Each row has a name. Each question is about the rows just above it.

pizin: [ -7  -2  -3  -4  -9  -6  -4 -11  -4  -9  -6 -11   3 -10   0   1  -8  -6
 -12 -10   3   3  -3  -1  -6  -6   0  -4  -9 -13 -10 -12  -1  -6]
Bim: [ 45 -52 -50 -52 -28  48 -51 -20 -50  35  47  42 -15 -33 -32 -29  36 -47
  24  29   4  -1 -47 -42 -50 -48 -33 -52 -36  -4  41 -15 -44  53]
Kolir: [-2 -1 -2 -2 -2  0 -1 -2 -1 -2 -2 -2  0 -2  0  0 -2 -2 -2 -2  0  0 -1  0
 -2 -1  0 -2 -2 -2 -2 -2 -3 -1]
Febi: [-14  -2  -4  -4 -12  -8  -2 -12  -3 -16 -12 -17   5  -9   3   4 -15  -7
 -18 -17   3   3  -2   2  -5  -4   3  -4 -10 -15 -16 -12   2 -12]
Bim without one entry, shuffled: [-20 -32 -15 -52  48 -51 -52  41 -33  -1 -50  42 -33  35 -47 -50 -28 -52
  -4 -44 -36 -50 -29  45   4 -48  53 -15  47 -42  24 -47  29]. Gone:  [36]
Which entry of Febi is missing from [ -7 -12  -4 -18  -3  -4 -12   3 -17  -9 -10  -5 -15 -17 -16   4   3  -2
   2  -2 -12 -15 -12   3   5 -14  -4   2  -4   3 -16  -2 -12]?  [-8]
Febi without one entry, shuffled: [ -5 -17   3 -17 -12 -15   2  -2 -16  -2   4 -18   2 -12  -4   3   5  -3
  -4 -15  -8  -2  -4  -9 -12  -4 -14 -16 -12   3 -10   3 -12]. Gone:  [-7]

ridur: [ -1 -38  -4 -11 -35 -43 -37]
Lef: [ 0 17 12  6 14  1 17]
Binug: [-3 -8 -1  0 12 30 -4]
Shuffled ridur with one entry gone: [ -1 -11 -43  -4 -35 -37], missing  [-38]
Which entry of Binug is missing from [-4 -3 30 -8 12  0]?  [-1]

Niroz: [ 13   9  -4  11  18  -9  10  14 -26 -10]
Lofi: [-25  -9  55  -7  43 -38 -47   0   7 -48]
Febi: [ -1  53  -6   4 -46  10  14  25  58  15]
Rebor: [  8   3  54  20  17  14   2 -56   2 -57]
ridur: [ 17   7   1  -6 -37 -42   6   1  42 -37]
Binug: [  8 -29  37  -8 -14 -14 -23 -20   9  22]
Kolir: [-12  -8   1 -23   8   7   6  -8 -24  28]
galop: [-16   4 -15   5 -23  19  32  16  17  23]
pizin: [ 19 -10 -37 -17 -17   8   3 -50   8  17]
Lef: [  9  22  28  22 -24  -4  49  50  15  26]
Bim: [-10  15 -29  -4  23   7   4   6   9 -52]
rele: [-20   3 -36 -13  18   2  -1 -25 -31  10]
Which entry of galop is missing from [ 23 -23  16  19  17   5 -15   4  32]?  [-16]
Which entry of Rebor is missing from [ 14  17  20   2   3  54 -56   8   2]?  [-57]

galop: [ -1 -30   9  24  38   2 -39   4   1 -19 -14 -15  34]
Niroz: [  4 -44  -3  -8  38  12  -8   0  14 -27 -26  -9  11]
Kolir: [  4 -39  -5  13  -6  26 -18  14  -1  23  16  47  -2]
Febi: [ 11   9   2  -1  -7  -8   7  12  11   8   9  30 -22]
ridur: [-13  -4   2   3 -12  57  34  11 -11 -16   7   1  16]
Lef: [  4 -39  -5  13   2  26 -18   7   7   3  -5 -11  14]
rele: [-10  -4   3 -26  -7  14  14   6 -27 -17  -9 -22  -2]
Rebor: [-18   4  -8  40 -12  23 -17   9 -28  28   0  10  26]
Kolir without one entry, shuffled: [  4  47 -18  -6  13  -2  16  14  23  -1 -39  26]. Gone:  [-5]
Which entry of Febi is missing from [ 30   2 -22  -7   9  11  12  -8  11  -1   8   9]?  [7]
Rebor without one entry, shuffled: [  4  28 -18   0   9 -28 -12 -17  23  10  26  40]. Gone:  [-8]
Which entry of Niroz is missing from [ -8  -8  14  11   0 -26  12 -44  38   4  -3 -27]?  [-9]

pizin: [-24 -15  -8 -34 -18  30 -16  26 -17 -32]
galop: [  2  -2  55  16 -19  56  59  12   7 -15]
rele: [-11  32 -20  21 -17  18   8 -10  32  15]
Kolir: [-11  32 -20  21 -17  14 -25  29  13  29]
Shuffled pizin with one entry gone: [ 26 -34 -24  30 -17 -32 -18 -16 -15], missing  [-8]
pizin without one entry, shuffled: [-16 -17 -24  26 -34 -32 -15  -8  30]. Gone:  [-18]
Shuffled pizin with one entry gone: [-32  30 -18 -15  26 -34 -17  -8 -24], missing  [-16]
galop without one entry, shuffled: [ 55  16   2  12 -15  -2 -19   7  59]. Gone:  [56]

